Each row below is a small network's average activation on inputs in which a field has the value named, seen along a few directions.
Related values have similar rows: they may be neighbours, one step apart, or belong to one group.
In the rows, zero is written as 500.
Strong random noise was added to every row along 11 fixed directions; ignore it. To show where, here is one row again and again, with new noise each time:
654	607	519	436	608	243	668	296	535	383	499	860	574	497	451	347	682	377	403	525	308	549	544	245
632	308	505	438	300	541	366	547	577	455	609	527	729	542	552	675	674	560	484	298	623	435	566	425
830	602	498	310	707	597	494	339	440	662	547	561	663	612	413	618	524	345	562	607	622	583	344	147
612	567	474	352	587	450	472	419	574	627	486	378	554	362	438	438	543	631	480	567	491	536	492	513
597	600	720	482	453	523	361	323	598	596	558	165	608	543	619	571	558	543	699	465	467	451	542	332
429	360	389	461	524	375	644	489	618	365	398	735	487	570	382	466	545	338	329	393	357	331	457	537
337	503	446	879	671	594	404	552	166	317	246	603	319	332	594	463	516	553	416	387	694	542	492	652
524	231	313	240	328	543	559	658	905	525	643	294	849	706	451	680	507	630	571	509	293	496	337	673
571	606	395	471	594	558	501	620	441	457	457	956	514	361	329	435	382	474	321	665	517	732	438	551
568	431	544	430	470	521	660	418	374	399	542	612	586	607	369	537	524	379	610	598	546	611	479	390
399	723	525	532	608	560	470	539	592	514	350	553	429	396	409	379	210	461	433	673	361	589	375	672
421	493	336	507	656	562	450	558	497	621	460	358	483	352	538	461	348	641	472	672	557	677	388	753
446	582	565	673	618	658	350	518	353	506	336	474	324	396	444	546	503	544	515	447	571	451	521	519


Values of PATIL:
mevas: 368	411	514	614	468	343	502	379	379	437	607	490	440	338	699	339	440	496	499	626	649	692	620	596
nonak: 541	788	557	627	677	541	404	529	648	617	588	548	547	617	736	494	389	540	615	619	254	617	409	345
sesuz: 415	109	373	564	278	305	825	564	100	179	569	603	514	441	495	405	801	624	469	360	745	590	726	625
gif: 688	576	405	342	680	467	586	477	457	640	562	813	381	486	281	520	652	366	388	573	397	511	581	223
netu: 642	904	774	537	388	602	238	591	676	567	477	476	554	477	554	499	399	583	590	439	285	445	535	357
teli: 293	759	647	842	630	641	353	562	427	575	355	257	221	487	659	536	315	562	655	553	380	507	466	590
rure: 692	664	900	463	278	414	551	264	482	410	598	250	669	628	605	456	682	519	776	382	526	401	625	142
kadib: 762	734	382	418	517	574	370	667	551	512	376	500	748	346	505	414	443	717	339	418	648	582	302	579
gepul: 588	676	752	504	315	525	444	495	511	245	386	628	593	476	338	482	626	566	540	383	375	454	592	376
kude: 535	467	553	537	253	401	471	490	424	284	574	523	797	339	655	370	514	647	522	510	690	734	581	615
nini: 338	116	272	449	521	630	573	605	281	531	522	466	338	485	329	580	517	532	499	616	753	538	492	703
loto: 539	704	575	368	558	401	779	318	470	515	534	296	578	645	485	310	303	377	666	768	404	676	319	461
sile: 426	218	395	563	614	618	490	535	263	514	488	411	287	473	385	650	766	597	568	387	638	388	610	498
piv: 607	541	628	376	394	144	481	321	666	548	587	400	516	337	679	268	762	653	383	295	484	302	739	407
balik: 517	623	547	570	394	571	340	568	431	553	542	523	511	389	596	531	359	493	488	540	627	560	555	531
gal: 553	502	455	588	716	547	545	504	541	573	574	571	499	744	615	621	641	454	542	419	333	427	446	217
fopu: 594	760	611	389	501	374	551	490	594	541	450	547	488	317	406	286	547	765	429	538	342	520	571	526
posog: 487	463	462	298	345	257	738	406	465	530	677	724	420	394	339	290	457	405	408	762	499	689	671	577
mulal: 357	693	644	701	414	581	368	571	445	505	461	426	379	431	599	530	337	530	572	574	467	618	563	606
fusu: 333	651	668	673	546	557	239	432	458	782	645	436	13	415	594	583	460	395	583	589	469	450	776	381
Each value of PATIL is a pair of two hidden parts, and every pair occurs once (5 first parts, 4 second parts).
gepul and teli share the first part; gepul and sile share the second. Which value has the first part of sile and the second part of teli? -> sesuz
loto and piv share the first part; loto and netu share the second. Which value has the first part of netu and the second part of piv? -> nonak
balik and kude share the first part; balik and posog share the second. Which value has the first part of posog and the second part of kude? -> nini
fusu and rure share the first part; fusu and gif share the second. Which value has the first part of gif and the second part of rure? -> gal

Values of NIZO:
popup: 212	237	521	564	492	608	563	387	387	581	509	357	220	706	467	631	269	36	572	532	706	303	480	522
mazev: 524	293	484	411	443	484	438	458	355	546	628	764	466	391	464	536	512	422	402	529	812	504	635	482
gipu: 574	322	424	688	689	505	549	313	125	445	564	361	440	597	647	648	874	605	751	478	650	647	550	269
totol: 552	560	479	616	695	433	458	358	558	510	628	610	690	596	860	504	496	453	525	611	393	758	416	309
tibid: 525	553	349	313	462	532	727	582	383	420	402	449	622	401	291	343	261	475	454	724	682	736	327	798
boref: 658	476	462	356	602	490	437	443	573	834	717	247	468	476	594	539	663	690	601	518	529	485	590	362
rifuf: 419	546	587	704	352	720	424	786	388	362	383	800	401	539	437	561	321	403	387	365	612	447	467	611
pil: 530	462	475	517	691	575	479	466	310	699	524	549	318	565	581	581	376	254	420	475	774	382	475	357
nov: 402	450	708	389	304	381	667	326	452	324	470	349	609	495	482	336	304	403	567	585	653	546	467	648
zalel: 427	237	401	529	389	389	542	541	662	344	612	599	667	568	678	501	639	557	453	396	394	510	540	532
lig: 668	640	440	612	450	722	245	820	586	467	525	571	722	452	513	742	772	918	537	379	309	664	522	454
daz: 593	327	295	394	682	455	455	399	416	791	672	524	384	542	604	622	538	284	421	559	679	477	518	311
pilal: 782	848	359	393	802	711	85	637	803	807	300	341	684	349	470	619	494	758	297	363	403	393	240	432
nif: 610	415	305	466	598	503	501	607	679	482	386	439	689	679	529	568	675	567	391	191	429	204	297	446
zafat: 522	465	382	591	616	321	553	366	340	509	470	605	411	444	638	439	548	371	354	470	651	542	486	455
pated: 399	604	422	666	414	246	201	520	783	576	569	621	477	280	930	408	488	589	235	353	379	462	659	615
tel: 511	324	392	254	460	304	938	381	438	349	312	240	623	589	332	297	482	456	477	391	618	240	331	711
nefa: 508	479	486	246	771	622	611	316	393	707	310	336	302	517	182	485	270	175	430	596	792	246	293	455
gepa: 563	344	371	224	465	420	672	466	615	527	589	603	598	604	292	479	404	298	436	644	450	505	415	484
kun: 297	293	291	492	432	463	435	610	562	576	581	388	555	370	683	486	222	521	425	659	665	666	448	897
Each value of NIZO is a pair of two hidden parts, and every pair occurs once (5 first parts, 4 second parts).
kun and mazev share the first part; kun and gepa share the second. Which value has the first part of gepa and the second part of mazev? -> zalel
gipu and nov share the first part; gipu and popup share the second. Which value has the first part of popup and the second part of nov? -> nefa
pated and tel share the first part; pated and zafat share the second. Which value has the first part of zafat and the second part of tel? -> rifuf
tibid and boref share the first part; tibid and lig share the second. Which value has the first part of lig and the second part of boref? -> pil

Values of GIZI:
kazo: 423	576	591	755	428	502	431	462	381	426	429	657	270	572	556	581	530	311	485	397	440	419	585	380
dipe: 542	163	327	390	416	459	402	564	641	521	620	571	670	471	609	686	739	637	323	254	588	369	596	538
suv: 561	564	701	502	363	742	445	661	252	391	363	464	525	300	286	516	465	722	501	379	806	531	543	634
git: 630	311	272	487	505	109	461	506	631	476	625	889	697	310	774	339	864	727	80	239	473	487	708	434
dudo: 386	468	569	715	676	399	734	341	298	395	462	559	203	601	537	386	716	350	547	400	432	341	588	325
pup: 503	358	472	424	548	284	480	210	645	547	623	409	532	625	715	506	575	207	515	481	518	319	481	326
difud: 509	464	536	424	285	696	405	766	404	552	579	514	460	340	325	497	388	612	480	497	723	507	616	667
kob: 440	365	609	494	323	385	607	335	427	504	569	444	400	666	547	637	553	187	562	383	558	328	641	361
tobov: 467	337	536	463	363	332	487	412	550	394	501	811	498	503	440	485	558	397	371	323	568	314	594	489
lek: 597	330	376	362	730	654	374	501	658	718	483	359	407	684	309	774	660	327	482	388	479	244	399	281
mafa: 458	381	466	477	394	549	338	595	556	554	490	337	427	313	398	508	589	693	463	440	525	466	673	608
fubeg: 482	401	528	356	505	298	554	291	626	648	655	455	498	586	760	412	301	322	453	623	583	460	430	481
dav: 424	465	266	528	636	451	484	617	576	616	530	699	386	459	573	427	465	538	370	557	498	505	463	593
mota: 548	563	651	443	353	332	560	293	454	496	456	565	442	560	457	487	424	68	368	332	621	216	603	323
puv: 507	643	466	545	847	421	564	298	483	480	207	305	439	496	505	404	660	521	513	393	310	275	416	375
Each value of GIZI is a pair of two hidden parts, and every pair occurs once (3 first parts, 5 second parts).
tobov and fubeg share the first part; tobov and dipe share the second. Which value has the first part of dipe and the second part of fubeg? -> suv
dudo and kob share the first part; dudo and difud share the second. Which value has the first part of difud and the second part of kob? -> mota

Values of TUK:
gava: 323	342	520	626	452	372	746	468	397	270	471	476	441	560	507	341	638	513	572	406	485	416	621	577
mov: 386	338	645	500	223	394	653	520	572	354	643	646	534	676	626	548	448	363	551	482	416	434	583	502
loz: 359	585	643	470	298	657	457	751	670	491	561	785	386	558	352	451	155	462	462	566	302	560	509	680
batid: 454	339	270	487	409	572	485	677	528	517	653	613	481	571	469	687	606	587	548	601	383	668	532	529
tugo: 428	584	785	570	469	658	658	432	369	311	315	700	286	706	189	485	414	197	545	347	449	272	427	373
pova: 262	541	629	674	402	514	548	459	337	546	520	265	215	411	486	443	478	682	749	636	381	588	709	674
fikas: 502	495	423	539	562	571	517	659	492	610	563	531	479	529	431	647	553	475	557	450	490	474	541	388
zes: 513	655	422	639	617	580	555	559	329	427	307	429	502	558	517	457	265	350	459	487	659	539	232	643
neda: 397	570	718	584	531	299	637	223	485	410	369	306	458	578	623	398	576	492	615	465	414	423	502	447
dekas: 310	623	758	557	238	566	442	591	613	311	418	375	671	369	478	330	58	475	510	601	517	610	475	786
mam: 545	444	474	468	501	636	296	640	559	443	325	501	628	392	509	541	425	549	338	315	753	432	355	587
bokog: 545	720	780	521	393	735	551	572	669	295	507	644	647	930	328	624	430	271	722	555	32	397	419	176
zovud: 471	503	570	361	351	428	369	399	593	710	680	367	427	425	634	516	253	354	503	602	603	438	590	591
ninu: 515	474	564	469	256	440	428	408	535	268	418	348	724	528	696	488	375	286	421	303	669	419	442	574
denus: 581	858	602	736	583	522	224	462	728	473	395	538	514	411	646	453	635	556	480	384	219	387	515	288
nur: 367	424	611	562	523	511	443	501	622	519	462	711	313	617	423	608	432	345	451	532	390	363	564	417
lov: 388	507	547	483	296	647	413	657	653	488	489	471	469	547	386	543	366	412	413	441	371	399	494	634
luv: 464	764	740	743	497	333	437	209	483	263	301	398	669	525	730	387	373	279	504	388	500	368	406	411
Each value of TUK is a pair of two hidden parts, and every pair occurs once (3 first parts, 6 second parts).
pova and gava share the first part; pova and luv share the second. Which value has the first part of luv and the second part of gava? -> dekas
mov and loz share the first part; mov and neda share the second. Which value has the first part of neda and the second part of loz? -> tugo
denus and ninu share the first part; denus and fikas share the second. Which value has the first part of fikas and the second part of ninu? -> zes
